Each row below holds a small network's activations on one input, seen along a few directions.
In each table, some parts of the input vary, and every possible input appears once, in random order.
A made-up example of a description, with smaller parts first: line(6) and (point or (values(2) and ring(5)) or line(11)).
Shared parts are said once, and a part with two or three values counts as separate values.

Other details of the inputs vary at random and push rows far along two fixed directions, the same in every table; ignore that.
To show where, the next rows are all for the same input, with only those details redrawn:
[ 10 -37   5 -17  -4  11   1   5 -17  16  -4   9]
[ -6  20  -3 -15  12 -15   0 -39   7  17  -4 -23]
[  3  10 -12  44 -20  14 -26  40  12   0  -3   9]
[  9 -41   7 -31   1   7   7  -9 -21  20  -5   5]
[  6  -2  -8  30 -17  15 -20  34   5   4  -3  11]
[  1  -2  -1 -13   4  -4  -1 -19  -2  16  -4  -9]

Table:
row 1: [-27  84 -21  38   6 -23 -25 -22  52  -2   1 -26]
row 2: [  4 -33  16 -16   1  10  27   7 -14 -15   9  18]
row 3: [ -3 -34   6 -27   8   6   9  14 -15  -8   5  18]
row 4: [ 17 -42  12  -5 -10  14  13  14 -24   0  -9  10]
row 5: [  9  19  -8  41 -17   7 -11  47   0 -28   8  14]
row 6: [ -1  22  -5  33 -10   9  -9  47   9 -31  12  19]
row 7: [ -6  45  -2 -14  20 -27  19 -57   5  -5   8 -25]
row 8: [  0  24  -2 -12  13 -15   8 -41  -4   8  -5 -21]
row 9: [  0 -49  14 -32   0   4  14  -6  -9   9  -4   8]
row 10: [ -5  15   4 -10   8 -17   5 -37  12  11  -8 -28]
row 11: [-15  24  -3 -21  14 -23  -2 -29  13   7  -2 -19]
row 12: [  9   0  -1  37 -18  11   5  34  -1 -24   5  14]
row 13: [ -2  19  -5  41  -9  13  -7  40  12 -25  14  24]
row 14: [  8 -33   5 -24   0   6   4  -6 -17  18  -4   4]
row 15: [ 10 -35   7 -22  -4   4  -2  11 -21  12  -5   5]
row 16: [-15  36 -17  62 -11  13 -27  48  32 -24   9  19]
row 17: [ -5  43  -1 -17  18 -28   4 -47   0   4  -6 -36]
row 18: [-22  21   3 -13  20 -16  14 -38  19 -10   4 -17]
Question: Changing only one part turns row 18 into row 16. The same change can be made to row 4. Which row results?
Answer: row 8
Question: Describe the family of inputs behind these rows.
Answer: values(3) and ring(6)

Table:
row 19: [  3 -13   2  15  -8   9   6  15  -3 -12  -1  12]
row 20: [  1   6  -3  33 -13  12  -8  43   6 -18   5  17]
row 21: [  8 -37  12 -14  -5  11  15  14 -18  -6   2  18]
row 22: [  4 -13   4   4  -4   6   4  19  -5 -12   6  14]
row 23: [  3 -58   5 -43   4   7   0  -2 -18  26 -10  11]
row 24: [ 21 -32   4  -6 -14  11  -6  14 -22  19 -11   5]
row 25: [ 11  13 -14  47 -25  11 -32  46   4   5  -8   2]
row 26: [  7 -61  12 -32  -1  16   7  -9 -18  29 -11   2]
row 27: [ -2  -8  14 -43  19 -14  28 -44 -11   4   1 -11]
row 28: [-10  68 -12  -8  20 -36  -9 -70  17  25  -5 -48]
row 29: [  3   4  -1  28 -13   9  -5  31   8 -18   4  14]
row 30: [ -7  78 -16  25  10 -27 -15 -52  30  14 -13 -52]
row 31: [  7 -59  13 -38  -1  12   3  -5 -17  29 -10   5]
row 32: [  0 -39   4 -19  -3   8  -8   7  -7  23  -9   5]
row 33: [ -7  43 -15  58 -12  10 -22  44  24 -25   6  12]
row 34: [ -5  40  -8 -28  18 -32  -2 -62   1  24  -8 -41]
row 35: [  2 -23   8 -22   7   4  12   2 -17  -7   4  12]
row 36: [ -5  42 -15  66 -16  10 -25  50  27 -25  10  15]
row 37: [  9 -30   8 -11  -6   8  12  15 -13  -6   4  16]
row 38: [-16  59 -10   5  15 -20   0 -31  25  -8   9 -22]
row 39: [ -2   9  -2  33 -12   5  -1  18  10 -14   4   5]
row 40: [ -9  22   2 -12  16 -17  18 -45   6  -4  -1 -21]
row 41: [  4 -12   0  15 -10   9   5  16  -1 -12   3  10]
row 42: [  0  18  -9  41 -16   8 -13  44  13 -21   8  13]
row 43: [  3 -13  -2  11  -8  13  -4  36  -5 -16   9  19]
row 44: [ -4 -19  15 -64  28 -16  28 -49 -22   3   3  -9]
row 45: [  4 -27   9 -23   6   6  15  -1 -18  -2   5  16]
row 46: [-14  46  -3   2  16 -22   6 -30  18  -8   4 -21]
row 47: [  3 -24   8 -23   7   3  11   2 -16  -8   6  11]
row 48: [-12  17 -10   1   2  -5 -18 -16  21  20  -6  -9]
Question: Describe the family of inputs behind these rows.
Answer: line(5) and (values(2) or line(4))
Question: List by row number the other rows that have the line(5) part in common with row 46.
Answer: row 20, row 22, row 25, row 32, row 42
Question: Which other rows does row 30 become when the values(2) part takes its other values? List them by row number.
Answer: row 26
Question: Which other rows does row 31 become when the values(2) part takes its other values? List them by row number.
Answer: row 24
